A small network was shown many inputs. Here are its activations along a few directions, one row for each input.
Each table varies a few parts of the input and shows all the possible inputs, shuffled.
Descriptions start from the smaller parts, as in this example, which fits no table here: one of 2 separate values, together with either a single point or one of 11 places around a ring or (one of 4 places along a line, together with one of 8 places around a ring).
Shared parts are said once, and a part with two or three values counts as separate values.
In the rows, 128 means zero.

Rows:
r1: [ 53 125 137  97 149 148 175 115 107 112  90 126 135 167 131 139 156 145
 171 108]
r2: [141  63 112 129 123 133 176 153 120 129 119 121 183 109 118 157 119 115
 168 175]
r3: [119 131 131 186 178 137 104 150 142 141 137 111 232 133  91 132 110 139
 122 154]
r4: [110 110 106 118 191 151 193 119 154 124 112 100 150 139 105 175 140 127
 150 119]
r5: [120  96 113 147 183 150 193 130 147 116 116  85 159 148  75 171 136 127
 125 120]
r6: [150 162 139 134 121 125 113 105 130 105 140 145  22 108  98 102 123 105
 109 115]
r7: [200 148 136 123  73 113  87 143 161 136 145 160  74 106 132 123 107 124
  57 106]
r8: [114  72 123 111 107 128 170 153 114 140 122 119 170 131 141 160 117 116
 179 175]
r9: [143 166 145 151 115 141 113  96 128 105 138 141  33 115 129 125 127 114
 101  98]
r10: [ 85  87 126 113 110 127 155 162  92 137 116 135 158 145 148 149 144 124
 178 170]
r11: [ 66 160 136 101 132 125  97 128  77 134 116 134 202 149 160 112 156 172
 144 164]
r12: [122 142 127 147 167 125 102 124 143 140 128 101 231 116 126 130 107 145
 154 166]
r13: [148  58 106 152 131 137 178 161 124 127 144 116 185 123  98 164 100 123
 150 167]
r14: [165 160 147 155  86 129 101  89 132 129 141 158  66  92 139 136 155 109
 104  87]
r15: [ 74 117 124 108 164 148 194 114 140 123  98 106 140 152 123 164 136 124
 153 122]
r16: [151 167 153 154 108 134 108  96 124 119 136 148  52 102 134 126 160 106
 107  88]
r17: [ 87  87 131  87  99 126 150 151  68 130 103 139 161 151 151 144 138 132
 183 161]
r18: [168 156 125 127 117 120 100 121 152 102 134 150  25 118  99  98 104 114
  83 125]
r19: [ 76 155 130 126 136 122  97 128  94 138 116 114 208 145 156 103 147 161
 152 175]
r20: [194 145 127 118 112 124  91 136 168 122 125 142  33 121 105  91  84 129
  75 130]
r21: [173 159 149 142  73 125  93 113 136 145 152 162  75  98 140 140 154 111
  93  89]
r22: [128 101  67 107 171  50  81 101 122 132 200  86 156 177 200   9 117 136
 104  11]
r23: [ 61 125 123 105 159 151 185 116 118 125 100 113 134 162 129 146 154 130
 166 116]
r24: [196 138 130 116  97 122  88 143 172 132 135 152  52 100 116  95  87 129
  66 121]
r25: [ 97 157 141 138 158 118 100 139 105 132 114 105 218 131 140 109 133 148
 155 168]
r26: [186 142 145 135  68 119  85 142 159 152 150 159  74  90 143 126 119 124
  78  98]
- What is each input in this table made of? => either a single point or one of 10 places around a ring or (one of 3 separate values, together with one of 5 places along a line)
- Change only the choice among 3 separate values in r19. List by row number the other rows that result. => r10, r23
- Change only the choice among 3 separate values in r12. List by row number the other rows that result. => r2, r4

Rows:
r27: [196 142 142 148  78  94  60 143 123 148 156 152 122  90 155 108 124 119
  86 129]
r28: [ 97  90  89 126 165 111 155 106 119 139 149  89 184 146 151 128 134 123
 148  84]
r29: [118  73  85 134 172 105 155 127 128 137 150  83 182 152 129 113 107 126
 137 108]
r30: [141 179 127 116 123 114  77  82 131 110 140 137  37 134 138  74 124 128
  81  86]
r31: [133 167 132 138  79 101  49 111 106 122 160 149  86 110 170  74 134 125
 101 108]
r32: [112  80  88 113 162  96 137 151 120 134 140  98 196 166 135  94 102 137
 136 144]
r33: [ 93 102 105  83 146  94 125 149 108 136 120 113 207 170 158  84 123 147
 144 144]
r34: [156 105 152 140 107 163 181 150 138 106 100 153  37 107  88 168 117 102
 157 153]
r35: [ 76 133 141 109 150 143 135 162 104 130 103 124 220 150 119 145 129 155
 174 208]
r36: [ 77 114 107 103 149 115 148 104 107 144 132  98 194 152 181 124 156 132
 159  88]
r37: [ 66 122 115  75 138 108 128 119 101 145 124 107 205 164 182 106 145 147
 158 121]
r38: [128 173 133 129  96 105  59  92 115 114 151 143  55 129 157  71 131 133
 100  89]
r39: [ 56 149 146 105 144 152 142 134 100 139  95 120 216 149 141 155 151 155
 183 183]
r40: [172 176 135 142 140 124 101 105 178 123 136 129  43 118 105 103 117 123
  67  72]
r41: [121  99 142 117  87 169 181 142 133 109 100 156  47 133  98 175 152 119
 142 122]
r42: [103 105 132 163 175 149 166 139 120 126 128 101 203 134  94 167 110 134
 162 175]
r43: [107 107 133 136 159 146 148 167 117 126 112 112 215 138  97 155 111 140
 161 208]
r44: [209 137 135 144  92 107  75 149 154 156 156 158 122  91 126 117 114 123
  81 122]
r45: [138  97 139 120  98 156 185 144 133 109  97 162  40 112  89 175 133  98
 140 142]
r46: [188 165 134 136 131 132 102 112 182 127 144 134  85  96  98 113 102 127
  68  94]
r47: [155 176 135 134 139 118  95  87 160 116 131 128  31 126 119  85 128 124
  68  79]
r48: [ 67 137 137 130 153 162 161 120 107 135  97 114 211 135 137 173 165 141
 181 150]
r49: [ 83 119 128 154 173 157 166 118 113 129 123 106 204 131 114 178 137 133
 171 151]
r50: [171 155 131 146  74  98  52 133 109 136 161 157 112  96 168  91 134 126
  99 122]
r51: [202 146 140 150 105 116  94 137 174 144 145 144 113 103 109 130 108 124
  68 107]
r52: [118  94 138 126  97 168 194 133 137 107  99 139  58 132 115 181 152 120
 135 114]
r53: [174 115 134 138 123 154 184 140 137 109 106 148  30  94  82 171 115  96
 152 153]
- What is each input in this table made of? => either one of 5 places along a line or one of 10 places around a ring or (one of 2 separate values, together with one of 6 places around a ring)
- Change only the place on the ring of 6 in r37. List by row number the other rows that result. => r28, r29, r32, r33, r36

Rows:
r54: [ 60 112 102  87 147 141 200  67 123  93  96 104  19 175 142 116 169 114
 137  49]
r55: [184 140 154 149  97 142 125 144 149 112 111 158  42 106  94 144 128 117
  94 145]
r56: [185 169 151 137 110 127  95 121 162 124 137 156  43 104 104 108  99 113
  86  97]
r57: [127  84 126 102 118 157 191 173 136 126  99 142 146 124  94 180 124 123
 155 180]
r58: [162  98 138 162 102 160 171 152 128 118 119 150  90  86  92 194 131 101
 145 164]
r59: [176 166 136 149  98 110  58 110 153 141 168 143  96 102 140  97 120 131
  67  79]
r60: [ 95 116 119 115 135 107 117 131 105 158 136 109 236 145 178 121 146 144
 153 122]
r61: [163 164 118 124 126  79  57 113 124 146 159 127 134 117 168  64 113 129
 105 101]
r62: [ 58 139 132 119 176 148 144 123 109 130 111  99 220 141 132 145 138 147
 171 174]
r63: [ 99 121 115 124 125  88  70 133  99 134 154 112 186 161 170  68 126 154
 117 132]
r64: [ 99 100 118 141 173 149 179 143 120 127 118 108 195 147  95 172 114 136
 178 164]
- What is each input in this table made of? => either a single point or one of 10 places around a ring

Rows:
r65: [ 71 118 130 126 169 153 166 136 113 126 107 106 202 144 116 162 132 138
 181 171]
r66: [152 147 130 132 116 117  99 109 146 127 144 131  80 119 134 102 125 124
  87  92]
r67: [171 136 140 144 102 137 123 142 137 124 128 153  97 102 108 145 119 121
 117 145]
r68: [171 149 132 138 121 108  89 119 147 132 147 135  86 114 128  98 112 122
  87 102]
r69: [183 133 136 151 101 130 112 152 141 126 135 153 102  96 105 139 112 121
 114 152]
r70: [115 115 134 118 110 141 153 126 117 116 111 142  76 130 127 141 144 114
 138 125]
r71: [186 150 122 147 120 104  82 125 147 128 153 135  95 112 122  97 107 126
  84 111]
r72: [ 84  79 113 128 162 137 182 140 114 132 117  99 207 152 127 155 133 131
 168 144]
r73: [120 136 116 114 122 116 120  98 129 119 137 125  69 139 145  98 133 122
 113  79]
r74: [ 77 101 119 117 167 144 176 140 109 125 105 103 201 157 119 156 132 141
 174 171]
r75: [ 91  91 119 114 162 139 180 146 123 139 112 106 206 152 120 160 125 133
 172 149]
r76: [127 131 145 124 106 148 144 127 130 123 111 146  84 112 124 149 147 114
 128 127]
r77: [149 133 144 136 102 146 134 134 134 123 121 149  90 108 113 154 134 122
 119 139]
r78: [136 154 124 124 126 119 110 100 141 120 133 128  74 130 138  99 134 124
 103  82]
r79: [ 89 146 114 108 136  81  50 125  92 160 162 110 252 154 194  66 129 167
 134 132]
- What is each input in this table made of? => either a single point or one of 4 places along a line or (one of 2 separate values, together with one of 5 places along a line)
- Change only the choice among 2 separate values in r69. List by row number the other rows that result. => r71
